A small network was shown many inputs. Here are its activations along a few directions, one row for each input.
Each table varies a few parts of the input and shows all the possible inputs, shuffled.
Descriptions start from the smaller parts, as in this example, which fits no table here: one of 6 places along a line, together with either a single point or one of 11 places around a ring or (one of 2 separate values, together with one of 8 places around a ring).
Shared parts are said once, and a part with two or three values counts as separate values.

Other details of the inputs shift rows strongly along two fixed directions, in all tables alike. That doesn't count.

Table:
row 1: [ 28   0  -5  -6 -29 -32  53  25  17 -19   3  24  -7   3  -9]
row 2: [-41  11 -23  18  42  49 -16 -17 -18  36  36 -23 -40  11  13]
row 3: [ 29 -24 -12  -5 -10 -22  30  25 -20 -26 -29  -3   1  -3  14]
row 4: [-20  -5   6 -23   7  11 -37 -21 -28  29  -9  22  -7   2  43]
row 5: [-51  29 -22  48 -23 -22 -54  -1 -55  23  22  27 -34  66 -14]
row 6: [ 32 -18  13  17 -33 -52  -1   5  33 -36   6  12  35  16 -22]
row 7: [ -1  18 -25  29  -7   8  13  13  -4 -12   2 -36 -13  15 -30]
row 8: [-10   0  10 -10  14  29   9 -10 -15  33  42  29 -47 -12  34]
row 9: [ 32   7  22  15 -40 -30  -3 -10  18 -27  12  10  27  15 -21]
row 10: [ 11  18  15  -7  35  40 -17  -8  47 -15 -31   3  44 -53 -17]
row 11: [-60  16 -27  45  -6 -31 -52  17 -47  47  22  30 -25  58  14]
row 12: [ -4  -5  -5  38 -41 -70 -22  12 -25  22  28  55  -4  44  10]
row 13: [  4   1  25 -59  11  28   6 -21  28  -7 -44 -11  35 -26  15]
row 14: [ -2  -7  18   3 -26 -14 -11   3  15   4   9  32   8  -2  20]
row 15: [ 31  -3 -30  38 -65 -90 -16   8 -44 -23 -25  29  17  66 -19]
row 16: [ 51   0  35 -25  11  41  29 -18  41 -17  12 -32   1 -36 -25]
row 17: [ 45 -26 -11   8 -15 -51  32  27 -16 -23 -30 -17  12   0  -2]
row 18: [ -1  -2  44 -39  54  74  10 -39  20  41  44 -18 -21 -60  26]
row 19: [-71  23 -19  -4  39  67 -17 -11 -33  50  42  -6 -58 -12  38]
row 20: [ -3  -6   9   1  36  41  -2 -39 -11  48  53  18 -47   5  18]
row 21: [-65  32   2  -2   7  23 -23  -2  -1  23  -6   9 -16  13  13]
row 22: [ 57 -22 -17   6 -30 -39  30  18 -24 -37 -27 -14  14  19 -38]
row 23: [-12   6   4 -20  38  42  14   9  33  -6   6 -69   9 -50  -6]
row 24: [-11 -14  -3  -9  47  40  -5 -44 -53  41  23   5 -34  10  25]
row 25: [ 35  11 -12 -10  43  45  20  13  36 -21 -13 -12  19 -57 -17]
row 26: [-40   7  -3  16 -13 -11 -26  29   7 -11 -14  -6   7   7   2]
row 27: [-13  10 -36   2 -17 -15  39  53  12 -33 -13 -16   0   7 -27]
row 28: [  2  -8  18  -4  10   7 -12   5  68 -45 -34 -62  40 -28 -39]
row 29: [ 14 -23  33 -40  10   3  -9 -23  27  -9 -35 -35  43 -51  -1]
row 30: [-26 -11   7  -6  22  22 -35 -60 -36  37   9  16  -3   6  24]
row 31: [  0   3 -15  30 -68 -84   6  34 -10  -9   1  74   3  62  -4]
row 32: [ 58 -17   4 -47  -7  -8  68  25  38 -59 -60 -36  38 -36 -17]
Each input here is: one of 2 separate values, together with either a single point or (one of 3 separate values, together with one of 5 places along a line).
Q: Changing only the choice among 2 separate values turns row 8 into row 14. The same change can be made to row 20. Which row results?
A: row 6
Q: Change only the choice among 3 separate values in row 23. List by row number the other rows that result.
A: row 17, row 18
Q: Change only the choice among 2 separate values in row 21. List by row number the other rows that result.
A: row 27

Table:
row 33: [ -7 -22  18   0  13  17 -22 -23 -15  28  22 -22 -17   8   8]
row 34: [-10  13  -9  26 -18 -11 -12   1  -2  -5  26  22  -9  24 -17]
row 35: [-14   1 -28  10 -13 -18  16  15 -28   1   8   9 -24  26   4]
row 36: [-25   7 -13  -4  17  26   0  -4 -30  26   1  -9 -20 -11  25]
row 37: [ 18  -3  22 -26  16  29  -5  -4  74 -38 -59 -58  48 -47 -32]
row 38: [ -4   9  -9  -4  15  28  10   6  -8  21  28  -4 -23  -2  13]
row 39: [ 47 -27 -15  14 -59 -95  20  44   3 -63 -41  11  42  14 -11]
row 40: [  1 -11   0   1 -16 -30   5   0 -14   2   1  35  -8  27  13]
row 41: [-40  18  10  -4   8  15 -13 -13   7  19  14  -1  -9  -2   6]
row 42: [  4   1  16  -7  13  15   1 -20   1  32  18  25 -10  -7  23]
row 43: [ 17 -11  12 -18 -11 -10   2  31  65 -45 -43 -46  48 -34 -29]
row 44: [-19  18  -2  17  -7 -12 -15  14   2  12  28  16  -9  15  -3]
row 45: [ -1  10 -10   8  18  34  12 -13 -13  18  22   2 -30  -4  -3]
row 46: [-16  14 -11 -13  36  29  -6 -13 -28   9  -8 -15  -9  -8   9]
row 47: [ 37  -5  38 -30  22  47   8 -32  36  -1   1  -8  10 -50  -8]
row 48: [ 14 -12 -21  31 -34 -65  -2  12 -50 -18 -19  44  21  50   2]
Q: Describe the family of inputs behind these rows.
A: either a single point or (one of 3 separate values, together with one of 5 places along a line)
Q: Change only the choice among 3 separate values in row 47. List by row number the other rows that result.
A: row 34, row 45
